Small tables with named rows and columns. After each table, cells are looked up by row and column.

voz.csv
,losaru,sel
lazelu,-0.5,0.0
paf,-0.6,0.4
dugal,0.6,-0.1
gikevat,0.9,-0.2
vit,-0.6,0.0
lef,0.7,-0.3
kur,-0.3,0.2
sefula,-0.2,0.0

lazelu, sel -> 0.0
gikevat, losaru -> 0.9
vit, sel -> 0.0
kur, sel -> 0.2
dugal, losaru -> 0.6
gikevat, sel -> -0.2
kur, losaru -> -0.3
paf, sel -> 0.4
sefula, losaru -> -0.2
dugal, sel -> -0.1
vit, losaru -> -0.6
lazelu, losaru -> -0.5
lef, sel -> -0.3
sefula, sel -> 0.0
lef, losaru -> 0.7
paf, losaru -> -0.6
Which row has the largest sel? paf

sen:
         fesu  feramun  virumit  lota   kam   vin
buz      -2.9     -4.4      1.8   0.5  -8.8   6.3
seb       6.4     -1.3     -1.7   8.5  -4.1  -1.5
zufip     6.4      5.0     -1.7   2.1  -1.8  -6.8
sagubun   0.2     -1.3     -0.8   8.5   5.3   1.1
zele      6.4      5.0      0.1   0.5  -8.8  -4.2
zigose   -6.0      0.3      3.5   2.1  -1.8   9.0
kug      -6.0      0.3      2.7   5.3   3.0   6.3

fesu of zigose = -6.0
virumit of buz = 1.8
kam of buz = -8.8
feramun of seb = -1.3
kam of zele = -8.8
virumit of zufip = -1.7
feramun of sagubun = -1.3
virumit of sagubun = -0.8
feramun of zigose = 0.3
kam of kug = 3.0
virumit of zele = 0.1
feramun of zufip = 5.0
fesu of zufip = 6.4
fesu of sagubun = 0.2
lota of zele = 0.5

tabo:
	gurosa	bekap	gotu	ged	fam	dudo
buzonud	41840	56359	46178	70773	64458	43946
dipe	48333	58625	36482	81346	85498	22846
goranod	24566	36063	54889	82154	48425	63445

buzonud, ged: 70773
dipe, gurosa: 48333
buzonud, gurosa: 41840
buzonud, gotu: 46178
goranod, dudo: 63445
goranod, bekap: 36063
buzonud, dudo: 43946
dipe, gotu: 36482
Which row has the largest fam? dipe

Table saz
|  | zos | dak | mun | lopudu | kegizo |
|---|---|---|---|---|---|
| bog | 204 | 67 | 253 | 138 | 181 |
| suzegik | 130 | 79 | 126 | 123 | 122 |
| vofotog | 110 | 201 | 120 | 101 | 176 |
| zoron | 149 | 93 | 105 | 109 | 134 |
| fezas | 151 | 234 | 149 | 91 | 198 |
| dil | 103 | 212 | 111 | 55 | 124 |
| lirarat | 94 | 69 | 103 | 110 | 89 |
| vipuzo | 121 | 105 | 93 | 119 | 107 |
| gir | 120 | 200 | 109 | 66 | 184 |
| fidet | 190 | 55 | 224 | 156 | 180 |
| mib | 111 | 94 | 98 | 90 | 92 |

mun of fidet = 224
lopudu of zoron = 109
mun of vipuzo = 93
zos of suzegik = 130
lopudu of fidet = 156
mun of fezas = 149
dak of suzegik = 79
zos of vofotog = 110
mun of suzegik = 126
zos of lirarat = 94
dak of lirarat = 69
lopudu of fezas = 91
kegizo of mib = 92
lopudu of vipuzo = 119
kegizo of zoron = 134
kegizo of dil = 124
zos of mib = 111
lopudu of suzegik = 123

tir:
	lasa	buzo	verubov	vomefup	bufemi	ved	foma	kek	putupe
selekit	4.854	2.742	8.228	2.360	4.493	3.086	4.951	7.439	5.283
zivagok	4.832	2.791	8.075	2.447	4.499	3.098	4.912	7.220	5.282
res	5.689	7.973	2.076	8.322	6.044	7.562	5.526	2.916	5.243
fenufu	4.867	2.609	8.303	2.241	4.429	3.031	5.068	7.604	5.228
gufiz	4.821	2.641	8.416	2.270	4.491	2.976	4.877	7.456	5.343
mopogu	5.730	8.041	1.964	8.455	6.098	7.709	5.684	2.981	5.182
fil	4.873	2.717	8.251	2.333	4.485	3.070	4.993	7.472	5.288

What is the putupe of fenufu in tir?
5.228
What is the putupe of selekit in tir?
5.283
What is the foma of selekit in tir?
4.951
What is the vomefup of gufiz in tir?
2.270
What is the kek of selekit in tir?
7.439
What is the ved of res in tir?
7.562
What is the buzo of zivagok in tir?
2.791

paturol
fields: vuvipi, luk
vez: [98, 117]
rotera: [62, 151]
tukorab: [121, 94]
zete: [37, 174]
sogi: [63, 150]
bavede: [139, 73]
baf: [21, 193]
dudefes: [154, 63]

What is the vuvipi of zete in paturol? 37
What is the luk of baf in paturol? 193
What is the luk of zete in paturol? 174
What is the vuvipi of tukorab in paturol? 121
What is the vuvipi of vez in paturol? 98
What is the luk of rotera in paturol? 151
What is the luk of vez in paturol? 117
What is the luk of dudefes in paturol? 63
What is the vuvipi of baf in paturol? 21
Row with the largest vuvipi: dudefes

leg
cols = belovu, geb, potok, pasoke, mol
vil: [51.1, 54.0, 54.1, 51.8, 50.5]
vav: [56.0, 49.7, 49.1, 55.7, 55.7]
zame: [44.3, 58.7, 60.6, 43.3, 45.0]
vira: [69.6, 37.3, 34.2, 72.3, 69.5]
zubegus: [37.2, 65.8, 70.0, 36.6, 35.3]
beb: [64.6, 43.0, 40.6, 64.6, 63.3]
femit: [56.3, 51.0, 50.4, 54.0, 55.1]
pem: [42.0, 59.3, 61.8, 44.2, 43.2]
fes: [35.2, 65.9, 70.9, 35.7, 34.7]
ruz: [83.4, 28.2, 21.5, 83.0, 81.3]
fumogal: [38.3, 64.4, 68.1, 37.7, 37.6]
fugik: [46.9, 57.3, 57.6, 47.5, 46.1]
loka: [53.1, 52.7, 52.8, 52.0, 52.8]
buba: [36.2, 64.9, 69.8, 36.8, 36.2]

mol of vira is 69.5
mol of fumogal is 37.6
mol of pem is 43.2
potok of fugik is 57.6
pasoke of zubegus is 36.6
mol of fes is 34.7
belovu of beb is 64.6
geb of fes is 65.9
potok of pem is 61.8
belovu of ruz is 83.4
geb of femit is 51.0
pasoke of pem is 44.2

pel:
	taniba	vuger	pamife	nev	lozota	zamop	fela	nebon
tisob	156	172	147	150	111	171	122	101
foferu	208	169	49	35	83	73	207	245
riludu	139	146	155	101	149	144	179	112
tikif	171	106	92	144	105	122	155	121
rapa	250	138	88	87	109	125	105	167

vuger of tikif = 106
pamife of foferu = 49
nebon of tisob = 101
zamop of rapa = 125
nev of foferu = 35
fela of tikif = 155
taniba of riludu = 139
nev of tisob = 150

pimobup =
,ferovel,movug
tata,-445,755
sanubu,-350,-78
zefi,-435,771
situv,403,313
kiv,-605,13
nobazu,454,94
lop,-673,63
faf,406,498
kegufur,587,546
misid,505,939

movug of kiv: 13
ferovel of faf: 406
movug of sanubu: -78
movug of situv: 313
ferovel of misid: 505
movug of kegufur: 546
ferovel of tata: -445
movug of faf: 498
ferovel of kegufur: 587
ferovel of lop: -673
movug of tata: 755
ferovel of nobazu: 454
movug of misid: 939
ferovel of kiv: -605
movug of lop: 63
ferovel of zefi: -435
ferovel of sanubu: -350
movug of nobazu: 94
ferovel of situv: 403
movug of zefi: 771

beg:
columns: zedozu, velemup, keturo, zag, riko, kimog
sor: [14, 14, 64, 13, 15, 65]
gukonot: [14, 16, 60, 13, 16, 61]
lazafi: [13, 13, 153, 15, 13, 151]
gavi: [29, 27, 36, 28, 28, 37]
nat: [61, 57, 14, 62, 64, 14]
zus: [18, 18, 210, 19, 19, 218]
gufugu: [66, 64, 12, 66, 72, 12]
gofu: [13, 12, 73, 12, 12, 75]
nodever: [19, 19, 49, 20, 19, 52]
dus: [18, 18, 198, 18, 18, 207]
zab: [11, 10, 127, 11, 11, 131]

riko of lazafi = 13
zedozu of zus = 18
velemup of gufugu = 64
zag of gofu = 12
zedozu of zab = 11
riko of nat = 64
kimog of dus = 207
riko of sor = 15
velemup of nodever = 19
zedozu of lazafi = 13
zedozu of nat = 61
velemup of zus = 18
kimog of zab = 131
velemup of gukonot = 16
riko of nodever = 19
kimog of zus = 218
velemup of zab = 10
riko of gufugu = 72
kimog of gukonot = 61

gemori:
|  | tudip | mubezu | norov | folu |
|---|---|---|---|---|
| dat | 15 | 195 | 23 | 71 |
| vip | 126 | 204 | 115 | 56 |
| saseg | 128 | 212 | 123 | 56 |
| kidula | 44 | 214 | 83 | 39 |
| karo | 169 | 147 | 68 | 107 |
| gidis | 123 | 218 | 125 | 53 |
| nokepe | 39 | 150 | 18 | 94 |
| kelus | 13 | 200 | 45 | 53 |
| daf | 13 | 230 | 45 | 72 |
| bofaz | 69 | 230 | 125 | 46 |
| bizib | 99 | 171 | 18 | 111 |
| tularim | 169 | 147 | 56 | 111 |
| nor | 57 | 216 | 99 | 39 |

daf, norov: 45
nokepe, tudip: 39
vip, norov: 115
saseg, tudip: 128
daf, mubezu: 230
daf, folu: 72
saseg, norov: 123
nokepe, folu: 94
dat, tudip: 15

Table bafa
|  | sobe | gug | dezup | sot | lapeme | mebeki | gad | nofer | zufef |
|---|---|---|---|---|---|---|---|---|---|
| defenum | 85614 | 55786 | 58650 | 47345 | 62197 | 56204 | 92551 | 64420 | 39406 |
| nin | 77157 | 65777 | 66590 | 52224 | 40558 | 40544 | 69889 | 39518 | 78579 |
| sasu | 64634 | 66656 | 50153 | 65426 | 90819 | 77605 | 42798 | 72115 | 37884 |
| vagug | 66152 | 71469 | 56620 | 59453 | 55590 | 97643 | 38894 | 75131 | 48244 |
| musor | 43647 | 74109 | 74135 | 67607 | 83920 | 95620 | 46822 | 57395 | 65008 |
| gat | 80165 | 66421 | 54793 | 66460 | 70480 | 86310 | 34455 | 80520 | 82147 |
| vufe | 84889 | 42735 | 76386 | 53503 | 92719 | 64190 | 53534 | 80331 | 69340 |
| ven | 68937 | 61564 | 61815 | 55879 | 66104 | 74075 | 19404 | 64379 | 73294 |

vufe, sot => 53503
vagug, sot => 59453
musor, zufef => 65008
gat, zufef => 82147
defenum, lapeme => 62197
vagug, sobe => 66152
ven, dezup => 61815
vufe, sobe => 84889
ven, zufef => 73294
defenum, zufef => 39406

